A small network was shown many inputs. Here are its activations along a few directions, one row for each input.
Each table varies a few parts of the input and shows all the possible inputs, shuffled.
Descriptions start from the smaller parts, as in this example, which fits no table here: values(3) and (point or line(11) or (line(4) and ring(5))).
Shared parts are said once, and a part with two or three values counts as separate values.

Other details of the inputs shift rows strongly along two fixed directions, in all tables alike. That doesn't count.

Rows:
row 1: [-6 12  7 16  2 -6 -4 -8  3  9  8]
row 2: [  1  -5  -1  -8   0  10  -1  -2 -12  -8   3]
row 3: [-13  -4 -12  -3   1   1  13  -4   5   2 -18]
row 4: [ 0 -6  1 -4  5  8  5 -5 -5 -6 -6]
row 5: [-8 -8  1 -8 -6 -3  6  4 -1 -6 -7]
row 6: [ -2   9  12   8  -7 -14  -3   3   5   9   6]
row 7: [-11  -7  -1   0   1   5   4  -6  -9  -9  -3]
row 8: [  6  -7   1 -10  -3   2   4   3  -5  -4  -8]
row 9: [ 17  -6 -21  -3   1   2  -6   5  -7 -15   3]
row 10: [-19   3 -34  -1  22  16  20 -21  28  13 -30]
row 11: [  3   8  15   7  -6 -20  -5   2   0   8   5]
row 12: [  1  11  13  16   3 -15  -6  -9  -9   6   8]
row 13: [  4  -6   3 -11  -6   5   3   4  -5  -6  -5]
row 14: [-24  17 -20  14  14   0  13 -10  52  32 -20]
row 15: [ 2 -9  4 -4  2 13 -2  2 -4 -7  0]
row 16: [ 8 10 12  5 -5 -1 -8  6  9 10  8]
row 17: [ -5  -9   3  -1   1  -1   3  -6 -17 -11  -3]
row 18: [  5  -4  -4 -13  -6   3   2   2  -8  -5  -3]
row 19: [ 17  -6 -22  -3   3   0  -6   4  -8 -14   1]
row 20: [-2  5 15 13  0 -8 -8 -1  3  5 11]
row 21: [-9 -7 -2 -4 -5  7  3  7  1 -4 -5]
row 22: [-2 -9  1 -5  2  5  2  2 -8 -9  2]
row 23: [ 9 17  8  3 -7 -7 -8  3  1 10 12]
row 24: [ 4 14  7 10  3  0 -9 -5  6 11 11]
row 25: [ -7  20 -14   8   7   6   4  -6  35  26  -7]
row 26: [ -1  -7  -1 -11  -6   3   3   9  -1  -5   0]
row 27: [  0  -7   0 -11  -6   1   4   8  -4  -6  -1]
row 28: [ 15  -8 -19  -2   0   7  -6   6  -3 -12   5]
row 29: [-8 -5 -3 -5 -5 -1  7  1 -7 -5 -8]
row 30: [-7 -8  0 -5 -7  6  2  6 -2 -6 -3]
row 31: [  3  -5  -1 -10  -2   4   6   2  -1  -3  -9]
row 32: [ 9 11 13  5 -7 -4 -7  5  5 10  8]
row 33: [ 19  -7 -21  -2   4  -1  -8   6 -11 -13   0]
row 34: [  1  -9  -2 -10  -4  -1   5   7  -4  -4  -4]
row 35: [-19  21 -24  18  25  -5  16 -22  44  33 -18]
row 36: [ -3   7  15  13   0 -10  -6  -3   2   6  10]
row 37: [ 3  9  7  4 -6 -6 -5  8  8 10 10]
row 38: [ 4 -8  3 -9 -6 10  0  8  0 -5 -2]
row 39: [  6  -4  -3 -13  -5   2   0   4 -10  -5  -3]
row 40: [ 13  -8 -21  -2   2   9  -6   6   2 -10   3]
row 41: [ -3 -10   0  -4   2  10   0   3  -1  -6   2]
row 42: [ -3  -8   1  -6  -6  -3   3   3 -12  -7  -7]
row 43: [  2  -4  -2  -8   2   6   1  -5 -13  -8   0]
row 44: [ -2  15   9  10  -7 -14  -2  -1  -1   8   6]
row 45: [ -3  -6  -8  -3  12   8   9 -10   3   0 -15]
row 46: [-4 -9 -1 -4  2  9  3  1 -1 -6  1]
row 47: [ -7 -11   2  -7  -7   3   3   8   3  -5  -4]
row 48: [-9 -9  3 -3  3 -2  5 -4 -8 -9 -6]
row 49: [ 28  11  -5  13   0 -18 -19   5  -9   0  18]
row 50: [ -2  11  16  13   1 -16  -5  -6  -2   5  10]
row 51: [-4 -7 -2 -5  3  4  5 -2 -5 -7 -1]
row 52: [  4  12   7   5  -4 -13  -1   4   6  11   7]
row 53: [  3  -5  -2 -12  -7  12  -1   7  -1  -4   1]
row 54: [ -4 -11   5  -9  -6  -7   3   6  -9  -8  -5]
row 55: [-6 -7  1 -6 -8  1  3  5 -9 -8 -3]
row 56: [ 11  13  17  11   2 -11  -8  -5  -7   6  11]
row 57: [ -6 -10   3  -7  -7   2   3   8   0  -6  -3]
row 58: [ -4  10  14  14   2 -13  -5  -5   2   7   9]
row 59: [  1  -4  -2  -8   1   8   1  -4 -12  -8   1]
row 60: [  3  -8   3  -5   5   4   3  -4 -10  -7  -5]
row 61: [-6 -6 -6 -4  6  4  7 -4 -1 -5 -6]
row 62: [ 1 -7  3 -5  3  9  1 -1 -8 -8 -3]
row 63: [-10  -8   0   0   2  10   1  -1  -3  -8  -2]
row 64: [ -7  -1 -48   3  19  19  11  -7  38   9 -22]
row 65: [ -1  13  14  15   1 -14  -6  -8  -9   5  10]
row 66: [  7   9   8   4  -3 -14  -3   5   3  10   7]
row 67: [-14  -4 -21  -5   7  13  14   1  28   9 -17]
row 68: [ -7 -11   2  -2   4  -3   4  -5  -8  -8  -7]
row 69: [ 13  11  14   4  -5 -12  -5   2  -1   9   6]
row 70: [ 2 12  7 12  7  1 -5 -5 13 13  5]
row 71: [ 5 12 11 13  4 -2 -5 -5  6 11  7]
row 72: [-7 -8  0 -5 -8  4  3  5 -5 -6 -3]
row 73: [  3  -5  -2  -8   3   5   1  -5 -13  -8  -1]
row 74: [  2  -4  -3 -12  -7  10   1   6  -3  -4   0]
row 75: [ -7  -7   3  -1  -1   2   3  -6 -15 -12  -1]
row 76: [ 12  17  10   2  -8 -11  -8   2  -5   9  12]
row 77: [ -4 -10  -1  -4   3  11   0   3   1  -6   2]
row 78: [-1 -9 -2 -4  6  1  3 -1 -8 -6 -3]
row 79: [-9 -9  0  1  1  8  2 -2 -5 -8 -1]
row 80: [  4  -6   3 -10  -6   7   2   7  -5  -6  -3]
row 81: [ 24  12  -5  13  -2 -12 -19   6  -4   0  20]
row 82: [ -5 -10   4  -9  -7  -6   5   6  -7  -8  -6]
row 83: [-3 -4 -6 -6  4 17  0 -2  2 -3 -2]
row 84: [-8  8  7 14  6 -5 -4 -5 15 11  4]
row 85: [ 3 15  6 11  3 -1 -7 -6  5 12 11]
row 86: [ 2  8  6  4 -4 -3 -6  8 13 11  9]
row 87: [ 11  17  10   2  -9 -10  -8   2  -4   9  14]
row 88: [ -2   9  13  14   4 -18  -3  -8   0   8   6]
Description of these inputs: line(8) and (point or (values(2) and line(5))).
Q: The inputs of row 85 and row 2 match in every part but the line(8) part. If row 36 is changed in the same way as row 85 into row 2, which row does it become?
A: row 58
Q: The inputs of row 54 and row 47 match in every part but the line(8) part. If row 17 is changed in the same way as row 54 into row 47, which row does it become?
A: row 79
Q: Which other rows does row 56 become when the line(8) part takes its other values? List them by row number.
A: row 4, row 15, row 45, row 60, row 62, row 70, row 71
Q: Start at row 59 and move only the line(5) part, one step at a time. The first step leads to row 4. Which rows follow, in order?
A: row 51, row 50, row 75
Q: Which other rows does row 41 become when the line(8) part takes its other values? List them by row number.
A: row 22, row 35, row 46, row 51, row 61, row 77, row 78
Q: Which other rows does row 56 become when the values(2) part takes its other values? List them by row number.
A: row 31
Q: Which other rows does row 25 become when the line(5) part takes its other values? List them by row number.
A: row 14, row 16, row 21, row 86

Rows:
row 89: [ 36 -29  -8 -16  -6   7 -16  11 -58 -50  18]
row 90: [ 15  12  46   5 -15 -22 -15   5 -27   1  24]
row 91: [-17 -36   3 -17  -4  14  11   5 -18 -29 -13]
row 92: [ 17 -30  -2 -33 -16  20   2  22 -29 -29  -4]
row 93: [ 8 21 -3  8  0  4 -8 -1 22 18  7]
row 94: [-28 -23 -57 -21  21  45  29  -5  40  -1 -42]
row 95: [ -6  46 -18  32   9 -23   1  -7  59  49  -2]
row 96: [ 27  14  21  -1 -19 -21 -17  17 -14   4  27]
row 97: [ -7 -12  21  -2 -15 -11  -3   7 -24 -12   4]
row 98: [  9 -10   0  -3  -7   2  -8  16  -3 -10   8]
row 99: [  1  16  -9  26  25 -16  -5 -27  -3   8   3]
row 100: [-16  19   6  14   9   2   5 -18  22  23  -6]
row 101: [-41 -26 -33 -16  21  35  33 -15  24  -5 -38]
row 102: [  1  38  31  25  -3 -37  -7  -9  10  32  17]
Q: The inputs of row 95 and row 97 match in every part but one. If row 89 is changed in the same way as row 95 into row 97, which row does it become?
A: row 99
Q: What do these inputs look like to the network?
A: values(2) and (point or ring(6))

Rows:
row 103: [-31 -27 -40 -20  19  29  32 -15  17 -10 -45]
row 104: [ -3 -30   3 -27 -13  16   5  14 -22 -27  -7]
row 105: [-8 15 11 16  5 -9 -2 -9  9 15  5]
row 106: [  1  15  22  12  -6 -11  -8   0   0  11  15]
row 107: [  9  14  32  11  -9 -14 -14   4  -9   7  23]
row 108: [ -9  16 -11  14   9  -8   7 -12  22  18 -10]
row 109: [ 28  11   6  12  -4  -9 -22   9  -8  -1  26]
row 110: [-6 15 -8 10  7 -7  6 -7 26 21 -8]
row 111: [  4 -25 -34 -23   5  30   8   5  -4 -22 -18]
row 112: [ 27  15  -1   7  -4 -11 -17   7  -5   3  23]
row 113: [  4  13  27  14  -2 -14 -12  -2  -9   7  19]
row 114: [  2  16   4  13   3 -13  -2  -6   8  14   3]
row 115: [-29  15 -30  15  24   3  21 -25  44  27 -30]
row 116: [  8 -31   8 -26 -17   7  -1  19 -37 -33   3]
row 117: [  4 -30  12 -27 -16  13  -1  17 -31 -30   1]
Q: What do these inputs look like to the network?
A: values(3) or (values(2) and ring(6))

Rows:
row 118: [ -4  23  12  19   3 -18  -3  -9  13  22   6]
row 119: [10 15 -1 11  2 -9 -8 -1  7 10  9]
row 120: [ -3 -21 -27 -14   9  22   9  -2  -3 -19 -16]
row 121: [ -2  14  14  11  -2 -15  -3  -2   4  12   6]
row 122: [-24  10 -21  10  19   3  17 -20  32  20 -23]
row 123: [ 30 -22  22 -15 -18   0 -21  20 -53 -37  27]
row 124: [ 21  20  18  13 -10 -20 -17   8  -4  10  24]
row 125: [  2 -19  -3 -24 -15  18   4  17  -4 -12  -4]
row 126: [-14  31  11  19   1 -12   3  -6  40  39   1]
row 127: [  7 -11  23  -7 -11  -6  -8   7 -32 -18  13]
row 128: [-11  -2  -4   2   8   3   7 -10   3   0  -9]
row 129: [ -8 -21 -32 -17  10  23  15  -2   6 -13 -23]
row 130: [  6  10  21  14   0 -14 -11  -4 -12   3  16]
row 131: [ -9 -25 -34 -24   5  24  17   3   4 -16 -27]
Q: What do these inputs look like to the network?
A: values(2) and (point or line(6))
Q: The inputs of row 125 and row 126 match in every part but the values(2) part. If row 131 is changed in the same way as row 125 into row 126, which row does it become?
A: row 118
Q: Which other rows does row 130 become when the values(2) part takes its other values? List them by row number.
A: row 120
Q: Which other rows does row 119 become when the values(2) part takes its other values? List them by row number.
A: row 127
